A small network was trained on invented records. Each row is its activation on one of them, seen along a few directions.
Each row is followed by the record's values for the fields BUSE, ZUBAN, LIVA, LIZI.
A field that a record lacks is left out.
Other fields move the rows too, some of them a lot.
Strong random noise was added to every row along 2 fixed directions; ignore it. To show where, here is one row again and again, with new noise each time:
[ 214 -439  526  799  331 -526 -705 -332 -266  -95 -436  434  133 -386
   -3   84 -122  -18  -68 -764 -221  121 -365  -93]
[  23  582 -509 -540   69   67 -130  181  374 -447  110   43  222  849
 -558  393 -188  401   43  599  130   27  416  433]
[ 405  253   12  421  491 -320 -721 -154  404 -395 -313  359  157  -77
 -231  224  155  173 -380 -103  125  -42  -14   29]
[-294 -123  -56 -355 -223  -69   40   64 -399 -118   78   46  212  734
 -382  276 -593  242  509   24 -265  232  125  398]

[-211 -183   89 -134 -329  265  469   95  -88  382  138 -209 -197 -442
  426 -251  249 -197  -23  -46   15  -82 -144 -283] => BUSE=fosa ZUBAN=noru LIVA=dozak LIZI=zaf
[  64 -108  372  196  339 -353 -430   60  -63  176 -329  232   45 -334
 -100  234  272  137 -359 -374 -138  -94 -502 -233] => BUSE=fosa ZUBAN=zalo
[  69  117 -372  -84  -60  189  170  -92  144 -374  171 -118  -16  397
   -6 -153 -312 -186  418  206   91  198  603  331] => BUSE=bama ZUBAN=mim LIZI=zaf
[ 318 -121  138  551  403 -137 -409 -136  140 -399 -294  230    7 -155
  120 -151   73 -211   34 -337   35  128  178   68] => BUSE=bama ZUBAN=mim LIZI=fuvu
[ -24  301 -331 -245 -103  167  153    5  232   95  288 -174    7  -80
  -61   13  118  121 -193  373  215 -133   76  -74] => BUSE=bama ZUBAN=zivut LIVA=fofe LIZI=zaf
[  26   51   51   70  161  -86  -70   70   37  -68 -116  124  -21 -160
   32    0  176  129 -225  -16  103  -79 -130 -137] => BUSE=bama ZUBAN=romib
[ 324  866 -736 -289  163   94 -270 -143  752 -335  323 -132  200  329
 -514  309   53  298 -359  806  392 -196  441  206] => BUSE=bama ZUBAN=zivut LIVA=dozak LIZI=zaf
[  50 -160  556  224  339 -151 -222  327   13  219 -458  301 -187 -508
  217   -9  594   79 -464 -436  -72 -198 -606 -450] => BUSE=fosa ZUBAN=zalo
[ -74  261   50 -391  126  181  125  530  214  -64 -162   80  -98  251
  -16   68  391  213 -191  243   93 -133 -103  -47] => BUSE=fosa ZUBAN=zalo
[ 340  308   99  143  320  175 -243  123  434 -424 -322  380  -75  354
  -61  -64  149  -37 -155  140  158  -48  280   98] => BUSE=bama ZUBAN=baz
[-334 -317  423 -309  -62   59  128  431 -465  218 -144  122  -23  381
  -78   17    3  178  120 -173 -355   44 -357    0] => BUSE=bama ZUBAN=zalo
[ 255   35   33  461  331 -360 -568 -278  162 -263 -179  252  152 -200
 -133  164  -53   92 -172 -248   46   53  -53   -1] => BUSE=fosa ZUBAN=romib
[ 254  634 -521 -266   86  209   71   61  695  -98  225 -237 -134   -9
  -21   -9  354  -71 -309  472  315 -190  327  -45] => BUSE=bama ZUBAN=noru LIVA=dozak LIZI=zaf
[  75  -97    9  219   12   70  242  -35  141  -97  -44  -41 -223 -381
  453 -314  185 -240   -7  -79  206   43   77 -152] => BUSE=fosa ZUBAN=mim LIZI=zaf
[-228 -297   88   15 -277   15  263 -107 -384  185  154 -137   60 -110
  139 -171 -212  -15  179  -66  -63   32 -122  -33] => BUSE=bama ZUBAN=romib LIVA=dozak LIZI=zaf
[-242  175 -129 -548  -61  -63   -9  224 -128  103  106  -50  220  479
 -480  435 -158  365   32  257 -147   -7  -98  193] => BUSE=fosa ZUBAN=zalo
[ 292   78  101  460  438 -349 -690 -238  158 -251 -202  297  192 -157
 -209  184   37  131 -291 -254    5   -5 -108  -25] => BUSE=bama ZUBAN=romib
[-285 -364  211 -116 -273  -39   67 -116 -665   83  116   51  165  454
 -223   97 -627   95  523 -144 -335  182  -10  212] => BUSE=bama ZUBAN=zivut
[ 234  -41  -65  492  149 -349 -490 -495   -1    7   57   -6  233 -304
 -192  124 -191  -29 -124 -187  -34   12  -70   18] => BUSE=bama ZUBAN=romib LIVA=fofe LIZI=zaf
[ 359  452 -295  139  296  -16 -366 -159  495 -317   18   53  180   -6
 -207   75  194  131 -406  382  313 -177  213   53] => BUSE=bama ZUBAN=romib LIVA=dozak LIZI=zaf
[-126  -44  188  -91 -120  275  100  231  -78  -22  -53   90  -18  292
   93 -149   28   -2  123   81  -70   31   43   52] => BUSE=bama ZUBAN=zivut LIZI=fuvu
[ -49 -183  -18  153 -231   55  236 -170  -90  165  135 -178    6 -386
  256 -221    2 -121   -1   -1  100  -13  -74  -95] => BUSE=fosa ZUBAN=mim LIVA=dozak LIZI=zaf
[ -88  -17   10 -203  -14   43   86  143  -57  261   59 -104   85  -79
  -62   53  173   95 -169   92  -75 -116 -213  -73] => BUSE=bama ZUBAN=zalo LIVA=dozak LIZI=zaf
[-144 -226  409  -22  117 -156  -15  225 -282  240 -240  150  -37 -161
   41   65  174  143 -154 -300 -186  -93 -468 -217] => BUSE=fosa ZUBAN=zalo
[ 175  -50 -168  296   38   19  -55 -232  114 -502  -41  -17  -19  288
  109 -217 -373 -333  489 -129   30  288  574  353] => BUSE=fosa ZUBAN=mim LIZI=zaf
[  52  184 -495  -64 -214   77  146 -249  189  -43  325 -316  104   -2
  -64   17 -180  -73   74  389  200   21  321  176] => BUSE=fosa ZUBAN=mim LIVA=fofe LIZI=zaf
[   1  116 -162 -129   85  -42 -209  -29  -66 -245   94  100  195  474
 -350  179 -270  196  137  101  -86   93  199  266] => BUSE=bama ZUBAN=romib
[ 122  187    3  291  143  -87 -205 -222  210 -125  -59  112  -12  -76
   59  -13    1 -176  -15  -51   72  -35  181  -38] => BUSE=fosa ZUBAN=baz LIVA=dozak LIZI=zaf
[ 181 -296  210  515  179 -260 -499 -351 -276 -102  -97  192  215  -83
 -140   23 -252  -55   67 -393 -205  100  -60   86] => BUSE=bama ZUBAN=romib LIVA=dozak LIZI=zaf
[  20  197 -264 -192  -55  109  -35  -57   45 -181  181  -69  227  397
 -268  100 -203  146   66  378   77  -16  264  254] => BUSE=bama ZUBAN=romib LIVA=dozak LIZI=zaf
[ 213  -88  -37  445  144  -62 -177 -227  136 -401 -132   41  -47   -2
  185 -214 -193 -329  310 -284   37  217  384  183] => BUSE=fosa ZUBAN=mim LIZI=zaf
[ 315  434 -188 -145  233  138 -272  149  448  -95  -58  -11  160   60
 -226   78  427  193 -529  415  141 -245  -22   39] => BUSE=bama ZUBAN=zalo LIVA=dozak LIZI=zaf
[   5  491 -608 -542 -299  334  364   70  349  -77  370 -349  -47  463
 -158   68 -108  -52  135  640  146  -42  526  247] => BUSE=fosa ZUBAN=noru LIVA=dozak LIZI=zaf
[ 363  260 -106  466  269 -195 -416 -303  417  -87  -49   35  130 -570
   20   11  328   53 -578  127  315 -220 -119 -201] => BUSE=fosa ZUBAN=romib LIVA=dozak LIZI=zaf
[ 393  373 -146  317  277   32 -218 -112  627 -311 -111   22 -174 -217
  198 -165  280 -254 -188  -18  249  -70  307  -63] => BUSE=fosa ZUBAN=noru LIZI=fuvu
[  66  -33  188  213  197 -247 -364  -80  -83  -17 -172  224  138 -122
 -166  203   28  177 -204 -142  -39  -55 -241 -103] => BUSE=fosa ZUBAN=romib
[ -75 -214  -38  156 -333  -21  248 -239 -111  364  222 -313 -182 -472
  314 -158 -111 -342  175 -237  -71   46  -50 -176] => BUSE=fosa ZUBAN=noru LIVA=dozak LIZI=zaf
[-394 -352   -9 -216 -332 -247  230  -74 -488  558  240 -361   80 -168
  -94  202 -284    6  257 -228 -278  119 -366  -27] => BUSE=fosa ZUBAN=zalo LIVA=dozak LIZI=zaf
[-448 -129 -131 -638 -407  437  684  350 -283  254  308 -266  -80  360
   92 -246  -43   37  283  271  -96   35   83   87] => BUSE=bama ZUBAN=mim LIVA=fofe LIZI=zaf

Here are new rows. What are their fields?
[ 259  310  -25  201  382 -213 -478  -52  327 -188 -184  234  128 -159
 -207  238  269  230 -476   99  182 -160 -117 -116] => BUSE=fosa ZUBAN=romib
[  -1  456 -245 -443  -26  366  278  267  312 -182   98   40 -126  511
 -102  -18   67   61   74  501  195  -93  407  124] => BUSE=bama ZUBAN=baz
[ -69 -197  180   51 -135  -26  -68 -136 -362  -42  -30   98  124  330
 -160   40 -412   48  291  -66 -178  104   49  180] => BUSE=fosa ZUBAN=zivut
[-143 -249  207 -175  -52   57   87  163 -315  252   -2  -24   78   79
  -57  -33   24   52   31  -82 -270  -17 -229   13] => BUSE=bama ZUBAN=zalo LIVA=dozak LIZI=zaf
[  82   42 -333  131 -109  -66  -33 -314   80  -53  233 -197  110  -77
  -79   33 -265  -92  157  107   76  101  245  156] => BUSE=fosa ZUBAN=mim LIVA=dozak LIZI=zaf
[ 211  174 -173   32  141  282  -35   53  263 -434  -28   78  -28  332
   69 -202   11 -146  156  200  145   96  533  249] => BUSE=bama ZUBAN=mim LIZI=zaf
[ -49   64   68 -126  113    2  -22  216  -34 -125 -137  158   -9  181
  -87   44   84  179  -86   66   40  -32  -61  -28] => BUSE=bama ZUBAN=romib
[-271 -335   57   -6 -192 -313   71 -150 -458  450  127 -212  121 -257
  -97  189 -214   29  131 -257 -217   63 -377  -66] => BUSE=fosa ZUBAN=zalo LIVA=dozak LIZI=zaf
[ -70   15  -68   77 -125 -105   23 -230  -68  164  178 -110   60 -265
    0   57  -78   72  -95   69   84  -72 -112 -115] => BUSE=fosa ZUBAN=zivut LIVA=dozak LIZI=zaf
[  51 -104 -176  457 -163 -305 -146 -585  -33  259  278 -191   56 -563
   19   33 -270 -113    3 -235   31   82 -116 -132] => BUSE=fosa ZUBAN=zivut LIVA=fofe LIZI=zaf
[ -83  -83  220  -81  104   25  -79  287 -113  -28 -192  210  -34  174
  -51   20  156  158  -81  -72  -68    5 -166  -69] => BUSE=bama ZUBAN=romib
[ 192  -55  187  364  197 -171 -447 -212   -3  -30 -101  224  103 -243
  -97   77   29   83 -224 -167   -8  -70 -158 -124] => BUSE=bama ZUBAN=zivut
[  39  -43  377   39  324  -48 -240  332   41   93 -310  254  -40  -76
    5    7  460  169 -412 -163 -104 -137 -415 -196] => BUSE=bama ZUBAN=zalo
[  -6  218  -73 -231  131   67   37  196  100 -151  -35   86    2  246
 -122   -3  123  200 -161  238  114 -104   25   -2] => BUSE=bama ZUBAN=romib
[ -82  -77  120  -93  133 -241 -269    7 -230  109  -48   70  224  151
 -343  298 -121  198  -56 -104 -221   32 -244   88] => BUSE=bama ZUBAN=zalo
[ 119   45   43  325   34  -66  -70 -224  156  118   34  -28  -10 -565
  192 -138  217  -29 -340   -3  201 -165 -171 -269] => BUSE=fosa ZUBAN=zivut LIVA=dozak LIZI=zaf
[  66   86  110    3  107   65 -141   83   33 -134  -93  201    8  201
  -81   -9   29  117  -79  100   35  -38   23  -12] => BUSE=bama ZUBAN=zivut
[ 493  544 -226  362  429 -250 -715 -307  648 -273  -62  199  177 -285
 -298  284  257  232 -634  231  318 -209   38  -90] => BUSE=fosa ZUBAN=zivut
[  62  -87  -56  269  -56   26   78 -156   74  110   82 -114  -58 -536
  301 -177  152 -163 -114  -43  181  -30  -28 -171] => BUSE=fosa ZUBAN=mim LIVA=dozak LIZI=zaf
